A small network was shown many inputs. Here are its activations along a few directions, one row for each input.
Each table varies a few parts of the input and shows all the possible inputs, shuffled.
Descriptions start from the smaller parts, as in this example, which fits no table here: one of 8 places around a ring, together with either a single point or (one of 2 separate values, together with one of 4 places along a line) or one of 9 places around a ring.
Shared parts are said once, and a part with two or three values counts as separate values.

Other details of the inputs vary at random and push rows far along two fixed directions, the same in every table; ignore that.

Table:
R1: [-31  45  17 -67 -49 -12   6  33  11  64  48   4 -43  14 -28  57]
R2: [-27 -19 -43  93  51  55  10 -37  35 -67 -72  58  70 -60   3 -32]
R3: [-39 -39 -59  43  22 -13   5 -89  23 -69 -76  99  44 -15 -14 -66]
R4: [ 40 -16  11  15  -8 -74  58 -23 -18  -7  11 -35  -5  37  12 -17]
R5: [  1   6   2  21 -17 -76  56 -34 -22 -25  30 -29   4  35  20   0]
R6: [ -6 -16 -37 -13 -15 -24  28  15   5 -66  -2 -48  31  17  44  23]
R7: [-39  41  25 -54  20  22 -63  41   1  48  20 -13 -34  13  -6  76]
R8: [ -1  43  25 -62  29  33 -62  87   3  38 -12 -39 -32 -10 -29  35]
R9: [ -5 -17 -25  12 -23  31  14  -3  58  82 -18 121 -22 -53 -77  -6]
R10: [ -2 -19  29 -63  -8  29 -83  41 -19  65  50 -23 -44  11 -19  19]
R11: [  1 -62 -49  37  32 -10   8 -77  25 -53 -96  93  34 -15 -23 -82]
R12: [ 35 -73   3  -2 -26  -7 -11 -14  -9 -39  13 -47   9  46  37  -6]
R13: [  4  21  -4  52  33  12 -27 -13  21  82 -20 117 -35 -58 -77 -24]
R14: [  5 -30 -33  -1 -45  -8 -13   7 -12 -80  27 -46  21  24  48  -5]
R15: [-22 108  29 -29   8 -20 -36  57 -29  37  36 -17 -43 -15 -44  15]
R16: [-42  54  36 -64 -19   7   1  23  -6  79  50  -7 -40  -3 -17  43]
R17: [  6  39  30  36  20 -46  33 -41 -36 -24  13 -32   5  30  37   0]
R18: [-30 -77 -62  79  13  15  34 -65  49 -42 -44  80  57 -31   1  -7]
R19: [ 12  27 -25  14 -27 -74  56  -2 -23 -49  25 -33  11  16  21 -15]
R20: [  0  16   3  27  14  60  -8  -9  45  83 -35 118 -21 -58 -61  -6]
R21: [ 40 -40  31  14  11  23 -33 -20 -22 -37  -4 -50   9  42  54  -7]
R22: [ 30  -7  30  17  22 -55  54 -32 -37   8  12 -46   1  22  21 -31]
R23: [ -3   6  13  18   4  30 -37   2 -26 -81   4 -63  30  16  48 -14]
R24: [  7   6 -20 -83 -20  -6 -39  91  17  40  11 -21 -39  -3 -29  44]
R25: [-42   3  21 -57 -16  27 -85  30 -23  48  70 -16 -34  10 -10  36]
R26: [-27 -28   8  -4  26  -5  25 -26 -15 -27   6 -54  32  23  51  24]
R27: [ 10   9 -60  31 -14 -16  -4  25  34  58  -8 116 -29 -73 -93 -40]
R28: [ 38 -16  22  12  13  32 -35  13 -23 -64 -15 -69  20  17  39 -31]
R29: [  2  33  37  12   1   2  52 -38 -13 -23  -3 -32  18  30  53  18]
R30: [ 25 -13  37  -7   2  -7  72 -29 -13   9  -4 -47  12  21  39 -13]
R31: [  3 -49 -68  15 -32  50 -73  33  45  26  -7 105 -18 -65 -66 -30]
R32: [  0 -18  22  20   3  21 -36 -31 -26 -54  16 -43  19  41  63  10]
R33: [  1  58  28   9   1  13  51  -4 -16 -50 -14 -50  34   7  37  -4]
R34: [ -9  15  21  24  13 -57  52 -44 -41 -10  32 -40   9  19  30 -13]
R35: [ 14  81  45 -61  -3  31 -15  72  -3  56   1 -23 -36 -13 -36  17]
R36: [  8  22 -18 -10 -48 -26  75   1  -2 -47   9 -33  26  16  37   4]
R37: [ 28 -26  26   3  41   8   8 -11  -6 -23 -34 -53  17  35  50  20]
R38: [ 31   2 -21 113  47   6  41 -44  10 -33 -64  66  39 -61 -29 -86]
R39: [-18 -55 -45  10   8  34 -32  11  61  64 -30 107 -13 -51 -72  14]
R40: [ -5 -51  -6   4 -34  -9 -13 -25 -12 -56  33 -40  18  45  46  11]
R41: [ 20  44  -2 -80 -52  -7   8  77  11  58  23  -7 -45  -4 -36  25]
R42: [-14  -6  25 -74  22  14 -42  50  -2  79  19 -27 -37   4 -22  46]
Each input here is: one of 2 separate values, together with either a single point or (one of 4 places along a line, together with one of 5 places along a line).
Changing only the choice among 2 separate values turns R18 into R39. The same change can be made to R7. Which row results? -> R37
Changing only the choice among 2 separate values turns R14 into R31. The same change can be made to R15. Which row results? -> R38
A walk changes only the place on the line of 5. It starts at R19 and steps to R5. List the rest of the walk in order. -> R34, R17, R15
Change only the place on the line of 4 in R16. List by row number the other rows that result. -> R25, R26, R34

Table:
R43: [ -5 -64  12  46   6  67  -7 -41  21  43  11  42  13 -21   9  10]
R44: [-14 -31 -45  30  -7  18 -22  -4  26 -21 -11  49  15 -24 -11  -2]
R45: [  27   15   23  -50  -14   -4   -6   42  -25  -59    7 -112    7   53
   61   27]
R46: [ 17  13  28 -57  -3 -16 -45  41 -10  80  26  -1 -62  11 -43  13]
R47: [ -5   2 -27  33   1  38 -18   5  12 -23 -19  38  19 -43 -17 -33]
R48: [ 12 -15 -37  28 -18  -8  24  -4  17   6  -7  51   4 -36 -31 -37]
R49: [ -8  77  27 -43  -7  23 -47  66  -6  41  21 -11 -38 -14 -34  24]
R50: [-15  13  26 -47   8   0 -86  34 -17  58  38  -5 -53  13 -30  28]
R51: [-27  59  17 -51 -29 -15 -20  36  -5  59  46   9 -47   3 -36  37]
R52: [ -1  30  38 -52  16  30 -88  49 -14  51  14 -13 -48   4 -28  19]
R53: [-12 -37  -7  29  11   6 -16 -48   8  16  -8  60  -1  -8 -16 -20]
R54: [-28  16  -3  34  19   0  35 -44  14  24 -16  61  10 -25 -17  -5]
R55: [ -2 -11  25 -67 -14 -39  20   3 -26 -30  21 -98   2  71  56  37]
R56: [ 18 -31 -43  20 -18   2  19   3  33   2 -23  53   6 -27 -24 -16]
R57: [  35  -11   26  -64  -11  -47   36   26  -24  -19    7 -106   -5   61
   43   19]
R58: [ -8 -23 -20  16  23  52 -25   2  27 -16 -46  35  23 -32 -12 -14]
R59: [ 20 -12   0  64   6 -31  64 -52 -23 -91 -10 -50  52  26  64 -28]
R60: [-24 -15 -37  26 -21  -1   8 -25  15  -5   7  58  11 -27 -19 -20]
R61: [-19 -31 -43  17 -22   9   2 -19  31  -9  -9  60  12 -17 -11   1]
R62: [   6   15   16  -37  -22  -44    2   21  -45  -49   46 -106    1   53
   52   15]
R63: [ 18   9 -18  40  -7  -9  41  -9  19  17 -16  53   1 -35 -34 -30]
R64: [  9  15  -3  36  23  -8  52 -22  16  35 -30  53   3 -35 -30 -22]
R65: [ 26  12  28  55  44   1  72 -49 -22 -79 -48 -59  60  17  70 -29]
R66: [-31  10   3 -68  -2   7 -68  54   3  44  26  -9 -38   5 -29  46]
R67: [ 11  -5  15  60  36 -30  74 -65 -25 -73 -24 -50  54  26  68 -19]
Describe the family of inputs behind these rows. -> either a single point or (one of 4 places along a line, together with either a single point or one of 5 places along a line)
A walk changes only the place on the line of 5. It starts at R57 and steps to R56. List the rest of the walk in order. -> R48, R63, R64
Change only the place on the line of 5 in R61. List by row number the other rows that result. -> R51, R54, R55, R60

Table:
R68: [  7  39  48 -15   8 -37  31 -20 -42 -34  17 -84   5  58  59  17]
R69: [-24  20  -1 -31 -26 -10 -28  32   9  59  42  24 -40  -5 -40  39]
R70: [-21  25 -12 -47 -26  -3 -19  42  17  55  28  26 -35  -9 -33  44]
R71: [  6 -18   1  71  27  74  31 -43  42  22 -59  88  32 -58 -25 -35]
R72: [  6 -45 -41  69  19  52 -31 -26  31 -21 -49  87  28 -52 -29 -50]
R73: [-28 -53 -48  63  -4  32  -4 -50  35 -11 -21  98  29 -47 -29 -37]
R74: [ 20  -5  26 -20 -15 -23  22   3 -37 -37  35 -98   8  47  63  10]
R75: [ -7 -41 -42  63   2  -3  30 -54  34  10 -33 106  16 -44 -46 -47]
R76: [-13  13   2 -41 -15 -27 -15  30   6  74  32  23 -47  -5 -52  23]
R77: [ 36 -19  32 -30  -9 -14  -7   3 -34 -45  14 -96   2  62  63   4]
R78: [  37   14   68  -19   13    8   56    3  -24   -7   -1 -106   13   44
   61   23]
R79: [ 13   5  25 -25 -29 -49  36 -10 -30 -41  31 -82   3  64  51  18]
R80: [-30  55  23 -21  10   3 -32  22  -4  65  29  22 -38 -11 -33  38]
R81: [  11  -37  -24   77   18    4   63  -65   -1 -122  -54  -22   82    1
   64  -53]
R82: [  5 -16   9 -42 -18 -27  29   7 -24 -44  23 -94  17  51  64  27]
R83: [-23  21  26 -39  21  30 -80  25  -4  51   8  14 -37   0 -28  26]
R84: [  37  -27  -18   94    5  -14   81  -69   -7 -106  -41  -12   71    6
   57  -58]
R85: [  9 -25 -36  69   5   7  31 -47  29  14 -36 103  13 -53 -40 -58]
R86: [ 32 -58 -30  61   5 -37 107 -81   5 -86 -54  -4  66  16  54 -53]
R87: [-19  54  28 -38  16 -13 -23  17  -9  73  13  25 -45  -8 -46  14]
R88: [-40  36  21 -30  16  20 -52  24  -7  59  30  12 -31 -15 -28  32]
R89: [ 10 -12 -38  71  14  10  26 -33  26   2 -45  97  20 -59 -47 -62]
R90: [ -1  -4   6 -36  -7  25 -70  44   5  54  25  11 -42  -7 -28  24]
R91: [  3 -21  20 -27 -18 -34  20  -4 -31 -40  38 -96  11  56  57  21]
R92: [  4  42   6 -32  -3 -14 -18  50  -2  65  20  14 -43 -21 -53   7]
R93: [-22  32 -10 -54 -32  -1 -24  39  15  47  22  30 -36  -5 -35  36]
R94: [ -5 -10 -45  70  27   9  33 -27  37   0 -54  92  25 -64 -43 -43]
R95: [-22  65   1 -38 -13   6 -34  51   9  33  11  19 -34 -17 -42  26]
R96: [  1   9   4 -34   2  28 -75  58   3  43  16   4 -35 -13 -35  20]
R97: [ -9 -69 -56  46   7  46 -19 -36  47 -17 -52  97  30 -41 -21 -29]
R98: [ -9 -76 -58  52  13  44 -14 -32  48  -9 -46  93  31 -45 -19 -20]
R99: [-11 -24 -44  72   8  45  -7 -29  27 -20 -33  89  33 -63 -31 -52]
R100: [ 16  36  22 -18  -4 -38  39  17 -26 -52  10 -95  12  44  53  23]
R101: [  27  -52  -23   92   16    2   66  -63   -9 -105  -34  -25   79   -2
   64  -56]
R102: [-26 -48 -59  48  -4  39   5 -39  42 -15 -36  99  35 -52 -22 -31]
R103: [ -8  43   8 -32 -29   3 -31  34   2  55  34  26 -45 -10 -36  19]
R104: [-11  57   5 -47  -1 -12 -21  49   5  48   0  18 -40 -17 -53  10]
R105: [ -3  21  46 -23  13 -19  11 -17 -46 -41  18 -94  12  54  63  11]
R106: [ 26  -4  14 -43 -12 -62  62   3 -24 -23  11 -87   4  55  48  16]
R107: [-23  15  24 -33  27  28 -75  29  -3  58  14  10 -36  -4 -26  34]
R108: [ 19 -35  25 -36 -12 -25  -8  -4 -28 -49  17 -94   5  71  57  15]
R109: [  26 -102  -23   81   16   -5   45  -80    4  -97  -37  -19   70   24
   67  -37]
R110: [ -7  36   5 -25 -23   1 -27  38   4  62  39  22 -44 -14 -35  27]
R111: [ -6  49   3 -23 -15   3 -32  52   2  50  30  16 -37 -20 -42  23]
R112: [ 19   2  29 -27 -20 -22  17  -1 -38 -44  29 -94   7  51  61   1]
R113: [-32  39  -3 -40  -2  21 -49  57   7  34  17   5 -26 -25 -35  29]
R114: [-19  47  26 -31  21 -15 -18  20  -7  81  18  20 -44 -11 -44  22]
R115: [ 41   7  32 -21  -9 -58  55  -1 -37 -15  23 -90  -5  50  47  -1]
R116: [  22    3   25  -36    7  -11   -9   19  -27  -67  -10 -103   13   54
   58   11]
R117: [-15  18   0 -42   9  29 -73  60  12  33   1   3 -31 -14 -33  31]
Changing only one part turns R97 into R98. The same change can be made to R93. Which row results? -> R70
Changing only one part turns R81 into R113. The same change can be made to R71. Which row results? -> R78
Describe the family of inputs behind these rows. -> one of 2 separate values, together with either a single point or (one of 4 places along a line, together with either a single point or one of 5 places along a line)
Change only the choice among 2 separate values in R75. List by row number the other rows that result. -> R76
Change only the choice among 2 separate values in R102. List by row number the other rows that result. -> R82
Change only the place on the line of 5 in R93. List by row number the other rows that result. -> R79, R84, R95, R103
Change only the place on the line of 4 in R105. List by row number the other rows that result. -> R68, R83, R87
